Each row below holds a small network's activations on one input, seen along a few directions.
In each table, some parts of the input vary, and every possible input appears once, in random order.
A made-up example of a description, with smaller parts first: one of 6 places along a line, together with either a single point or one of 11 places around a ring or (one of 3 separate values, together with one of 5 places around a ring).
Shared parts are said once, and a part with two or three values counts as separate values.
In the rows, zero is written as 100.

Other details of the inputs vary at random and push rows far along two fixed directions, the same in every table; ignore that.

Rows:
R1: 122 89 147 124 149 92 75 82 100 109 43 63
R2: 78 156 177 131 125 83 80 111 88 134 69 89
R3: 76 118 95 94 74 92 115 111 94 106 122 119
R4: 87 125 90 94 77 94 113 112 95 106 125 119
R5: 105 40 75 104 112 122 109 77 98 89 98 106
R6: 98 43 81 90 123 132 113 87 101 88 87 111
R7: 100 161 169 145 117 77 75 106 80 135 74 88
R8: 114 56 78 77 115 112 108 92 112 86 84 92
R9: 70 120 98 85 83 95 120 116 96 104 117 121
R10: 99 43 77 95 121 128 114 83 99 89 91 106
R11: 101 132 77 87 72 87 89 111 106 99 129 101
R12: 92 124 92 95 77 96 114 117 97 107 125 120
R13: 75 121 97 86 83 91 118 111 98 103 122 119
R14: 115 54 76 82 111 110 108 93 113 85 83 89
R15: 86 126 92 89 81 96 113 110 95 107 125 122
R16: 72 116 97 93 77 95 117 127 100 101 114 117
R17: 101 132 77 90 71 87 89 113 105 96 128 101
R18: 121 65 64 95 112 115 95 65 118 76 103 84
R19: 91 126 94 89 81 98 114 116 97 108 125 123
R20: 112 62 73 91 115 106 109 81 116 73 94 82
R21: 103 44 80 94 118 126 110 72 96 92 97 111
R22: 85 131 90 75 84 80 115 109 116 90 120 96
R23: 115 54 75 88 105 106 108 98 113 81 85 88
R24: 112 155 156 129 108 70 53 114 95 125 77 83
R25: 114 59 72 94 113 105 108 81 118 72 95 80
R26: 129 98 139 140 153 97 60 52 105 101 59 56
R27: 71 118 97 90 79 98 118 126 99 102 112 119
R28: 122 63 62 98 110 114 96 67 117 73 102 84
R29: 102 124 88 79 72 86 88 124 105 99 118 117
R30: 91 124 89 97 75 95 114 121 92 104 118 122
R31: 78 123 91 89 76 94 112 107 95 110 120 123
R32: 121 48 72 109 112 124 109 87 100 88 100 107
R33: 79 122 89 93 74 95 111 109 96 111 121 119
R34: 75 122 97 84 84 93 118 111 99 105 122 119
R35: 111 162 147 140 107 68 53 102 95 120 88 68
R36: 89 114 109 86 61 99 120 124 94 89 123 95
R37: 80 122 88 96 73 94 111 111 95 109 119 119
R38: 126 88 149 144 158 113 72 71 82 119 51 81
R39: 120 49 71 107 112 125 108 88 95 87 94 109
R40: 75 121 99 85 79 95 115 107 96 109 124 122
R41: 132 83 144 123 148 103 61 89 100 119 45 72
R42: 115 44 95 87 106 135 115 86 95 79 97 84
R43: 134 81 142 135 141 97 60 94 101 114 45 67
R44: 113 60 73 88 118 108 109 78 117 75 94 82
R45: 114 44 97 84 110 135 115 84 93 77 96 88
R46: 70 121 98 83 85 98 119 116 97 106 118 120
R47: 104 121 85 89 67 83 87 129 106 95 119 112
R48: 97 119 92 73 73 87 100 132 108 106 109 113
R49: 103 123 85 86 69 85 88 128 105 97 117 114
R50: 105 43 75 97 122 124 113 76 101 88 95 104
R51: 88 122 88 101 73 90 112 115 96 102 125 117
R52: 117 53 76 98 118 128 108 82 93 91 93 114
R53: 107 42 73 104 117 120 112 80 101 84 96 102
R54: 80 157 174 144 120 74 81 108 84 131 71 83
R55: 70 118 98 86 81 99 118 124 100 105 113 119
R56: 102 125 88 78 73 88 88 124 106 101 118 116
R57: 86 120 113 73 70 106 121 120 93 94 124 99
R58: 100 133 79 82 76 89 90 109 105 100 129 104
R59: 76 119 96 90 76 93 115 109 96 109 124 119
R60: 132 83 142 131 142 99 61 94 100 115 44 69
R61: 101 41 75 102 117 124 113 86 99 85 92 104
R62: 96 133 79 95 69 82 100 103 117 86 129 93
R63: 109 164 149 130 113 70 55 97 93 123 87 74
R64: 92 123 91 99 75 95 115 120 97 104 124 120
R65: 87 117 110 83 64 102 121 123 92 91 122 97
R66: 132 83 142 128 144 100 61 91 101 118 45 69
R67: 121 64 66 90 116 117 95 63 118 77 102 87
R68: 88 162 170 138 119 77 72 95 84 141 75 88
R69: 109 44 68 106 110 125 106 77 98 91 96 106
R70: 95 162 169 141 120 75 76 98 82 134 79 89
R71: 87 124 89 98 76 93 114 114 94 104 123 119
R72: 105 45 74 100 119 122 113 80 100 86 95 104
R73: 114 55 76 85 108 108 109 96 112 82 83 90
R74: 91 125 94 91 80 96 115 115 96 106 125 124
R75: 120 94 147 132 159 90 74 64 105 100 51 54
Description of these inputs: one of 5 places along a line, together with either a single point or one of 6 places around a ring or one of 8 places along a line.
The inputs of R17 and R63 match in every part but the place on the line of 5. If R49 is changed in the same way as R17 into R63, which row does it become?
> R29
A walk changes only the place on the ring of 6. It starts at R47 and steps to R43. List the rest of the walk in order.
> R23, R25, R62, R35

Rows:
R76: 101 45 94 114 141 124 94 66 105 92 70 87
R77: 112 59 91 93 117 107 119 103 110 87 83 91
R78: 72 70 43 73 68 112 135 110 113 75 137 124
R79: 115 94 64 85 74 114 108 115 102 96 125 127
R80: 107 99 57 67 71 112 109 118 103 95 135 136
R81: 75 149 148 113 96 89 87 108 86 117 102 96
R82: 134 41 65 95 136 114 82 57 125 73 76 65
R83: 127 68 127 136 128 105 74 86 90 108 58 79
R84: 121 70 128 131 148 101 66 78 99 118 44 78
R85: 79 100 77 92 88 96 110 95 102 105 113 114
R86: 128 16 63 83 116 133 129 91 103 69 87 96
R87: 71 118 73 72 65 95 117 107 101 104 136 129
R88: 139 80 118 142 138 107 73 84 92 105 62 88
R89: 77 141 129 105 104 81 114 101 102 113 95 94
R90: 87 109 110 83 95 96 93 120 103 104 96 106
R91: 141 23 43 88 111 125 99 66 117 53 98 74
R92: 102 123 85 98 97 88 93 113 106 110 100 117
R93: 88 136 130 121 86 91 93 101 84 121 109 98
R94: 100 121 94 121 95 94 103 98 90 102 117 113
R95: 116 74 139 135 146 115 70 59 83 116 66 79
R96: 94 105 90 77 83 94 96 114 102 109 106 117
R97: 123 37 53 93 123 141 105 63 96 85 112 117
R98: 141 32 61 80 122 131 85 59 115 65 97 74
R99: 88 74 50 66 56 111 127 133 105 75 130 122
R100: 77 155 143 136 95 65 88 106 93 126 97 94
R101: 80 127 116 96 92 82 92 126 106 110 90 100
R102: 77 153 139 113 83 66 90 139 102 115 94 95
R103: 128 58 130 103 146 121 93 83 91 98 60 77
R104: 90 149 141 125 89 62 81 125 99 126 86 94
R105: 90 127 69 90 63 104 118 111 95 100 149 132
R106: 129 19 68 76 115 142 126 89 100 74 91 96
R107: 77 166 148 119 86 73 116 117 89 113 105 91
R108: 75 155 152 134 91 78 91 114 87 116 96 87
R109: 101 104 157 143 131 109 76 81 83 114 69 72
R110: 91 113 77 74 48 98 113 134 97 103 133 123
R111: 138 61 100 123 141 98 71 62 118 80 66 52
R112: 79 129 56 84 77 90 118 108 102 102 137 131
R113: 99 102 95 81 78 101 96 117 95 108 112 114
R114: 101 92 35 54 70 110 117 117 112 90 136 144
R115: 85 134 134 96 97 94 113 101 91 107 106 99
R116: 111 58 120 127 148 112 108 66 103 94 66 76
R117: 98 170 134 130 94 61 80 128 99 125 94 105
R118: 75 90 75 73 85 112 116 100 105 89 121 120
R119: 98 110 47 48 61 92 108 105 127 74 142 104
R120: 85 156 147 109 77 82 87 138 88 120 100 93
R121: 77 159 136 129 77 71 95 113 85 121 110 100
R122: 82 129 64 77 76 96 114 105 100 102 142 135
R123: 121 67 100 142 151 109 85 62 95 101 76 91
R124: 110 117 176 145 142 101 88 76 82 118 61 64
R125: 91 90 70 48 79 105 133 121 110 86 118 121
R126: 117 78 134 115 150 101 92 87 103 107 49 72
R127: 89 93 85 67 75 109 107 126 99 92 118 116
R128: 110 159 133 111 85 75 74 105 103 102 106 65
R129: 83 94 82 68 92 108 133 94 106 88 118 116
What is each input in this table made of?
> one of 6 places around a ring, together with either a single point or (one of 2 separate values, together with one of 4 places along a line)
The inputs of R88 and R80 match in every part but the place on the ring of 6. If R94 is changed in the same way as R88 into R80, which row does it become?
> R97
The inputs of R115 and R89 match in every part but the place on the ring of 6. If R103 is changed in the same way as R115 into R89, which row does it become?
> R126
Which other rows does R111 become when the place on the ring of 6 takes its other values? List them by row number.
> R82, R91, R98, R119, R128
A walk changes only the place on the line of 4. It starts at R88 and steps to R83. List the rest of the walk in order.
> R99, R86
List by row number the other rows that have the place on the ring of 6 in common with R123.
> R77, R78, R100, R102, R104, R111, R116, R117

Rows:
R130: 80 116 104 74 87 91 113 132 99 118 98 136
R131: 118 132 168 137 135 96 52 99 85 137 66 88
R132: 87 23 36 86 110 125 131 66 119 64 106 98
R133: 80 117 105 69 93 94 111 131 97 121 103 135
R134: 105 121 113 60 66 79 108 146 120 71 100 64
R135: 126 122 148 163 118 78 42 102 85 129 65 75
R136: 79 124 110 85 78 117 119 105 84 108 128 117
R137: 107 133 87 82 70 98 75 108 94 111 128 114
R138: 113 18 43 97 90 143 119 76 92 69 119 107
R139: 82 134 78 70 90 81 88 98 119 106 114 107
R140: 86 112 95 117 61 95 110 114 87 99 129 106
R141: 134 18 61 37 91 127 118 103 129 45 92 68
R142: 108 124 166 148 119 98 68 74 76 118 82 74
R143: 135 25 59 28 97 134 116 98 125 51 95 66
R144: 107 19 59 81 101 155 132 76 93 74 115 120
R145: 118 130 167 141 130 93 53 99 85 134 60 88
R146: 88 12 60 75 118 145 152 91 93 78 97 128
R147: 92 128 84 117 76 80 125 105 103 93 127 102
R148: 64 127 90 77 91 93 115 85 109 97 124 99
R149: 111 136 71 111 76 67 97 120 113 102 119 108
R150: 118 134 163 130 134 101 52 94 83 138 65 87
R151: 62 123 88 94 88 84 118 97 111 89 119 99
R152: 113 146 78 87 86 79 90 104 112 103 129 111
R153: 94 137 91 98 80 88 120 90 103 91 133 105
R154: 125 16 116 144 152 147 100 61 82 94 58 82
R155: 79 116 100 82 90 90 114 140 97 114 97 135
R156: 78 118 108 103 76 108 123 118 84 100 124 118
R157: 163 42 84 138 170 117 64 49 108 87 56 74
R158: 77 109 105 114 69 103 128 125 86 104 120 116
R159: 111 140 72 105 77 71 96 116 112 101 119 108
R160: 116 143 151 137 140 92 81 59 90 115 83 68
R161: 94 139 91 94 86 91 119 90 102 94 138 105
R162: 95 122 93 102 70 93 97 137 95 113 111 123
R163: 110 13 128 117 169 142 113 57 84 101 46 93
R164: 154 27 93 136 152 130 50 61 91 93 60 80
R165: 106 121 115 46 68 85 107 138 120 77 108 66
R166: 63 123 92 86 85 86 117 89 112 92 121 101
R167: 92 132 85 111 78 83 124 101 102 92 127 102
R168: 109 20 49 50 120 144 121 92 103 94 91 134
R169: 114 149 76 82 85 84 90 98 111 105 126 110
R170: 95 118 92 108 68 90 98 141 96 113 110 123
R171: 156 28 98 128 149 132 49 52 93 97 61 81
R172: 62 98 109 100 84 97 146 129 89 110 102 125
R173: 84 114 176 120 147 107 100 86 74 134 59 89
R174: 82 130 80 79 84 73 90 102 123 101 111 108
R175: 107 7 43 80 111 129 129 111 107 88 82 135
R176: 63 124 93 82 91 89 116 89 111 95 126 100
R177: 104 113 111 72 59 73 112 153 123 76 96 62
R178: 117 129 163 150 133 91 54 107 83 130 58 87
R179: 113 145 78 91 80 76 92 104 113 101 124 111
R180: 128 118 185 123 124 72 68 118 109 98 35 21
R181: 78 120 114 91 79 113 120 110 85 107 131 119
R182: 93 137 86 106 83 86 121 98 101 88 131 104
R183: 89 127 101 88 71 110 103 94 85 103 137 108
R184: 127 13 111 125 169 129 88 80 95 108 28 97
R185: 88 123 103 94 71 105 103 99 86 101 140 109
R186: 79 127 75 92 81 69 94 113 123 101 106 105
R187: 107 22 19 84 108 111 106 83 132 72 96 107
R188: 135 27 34 73 99 139 86 78 103 79 120 117
R189: 125 127 149 157 119 81 41 98 84 128 66 75
R190: 83 111 181 127 149 102 101 90 75 133 60 90
R191: 81 131 81 75 90 76 88 102 121 104 116 108
R192: 80 131 77 87 87 71 91 111 122 98 110 107
R193: 87 121 98 106 68 101 106 107 84 94 133 109
R194: 61 116 86 105 81 78 122 104 114 93 115 97
R195: 82 104 175 144 141 96 107 99 77 129 49 88
What is each input in this table made of?
> one of 6 places along a line, together with either a single point or (one of 2 separate values, together with one of 5 places along a line)
The inputs of R138 and R193 match in every part but the place on the line of 6. If R132 is changed in the same way as R138 into R193, which row does it become?
> R151
The inputs of R157 and R159 match in every part but the place on the line of 6. If R164 is changed in the same way as R157 into R159, which row does it become?
> R189
Which other rows does R139 become when the place on the line of 6 takes its other values? List them by row number.
> R174, R186, R187, R191, R192
A walk changes only the place on the line of 6. It starts at R147 and steps to R167. List the rest of the walk in order.
> R182, R153, R161, R160
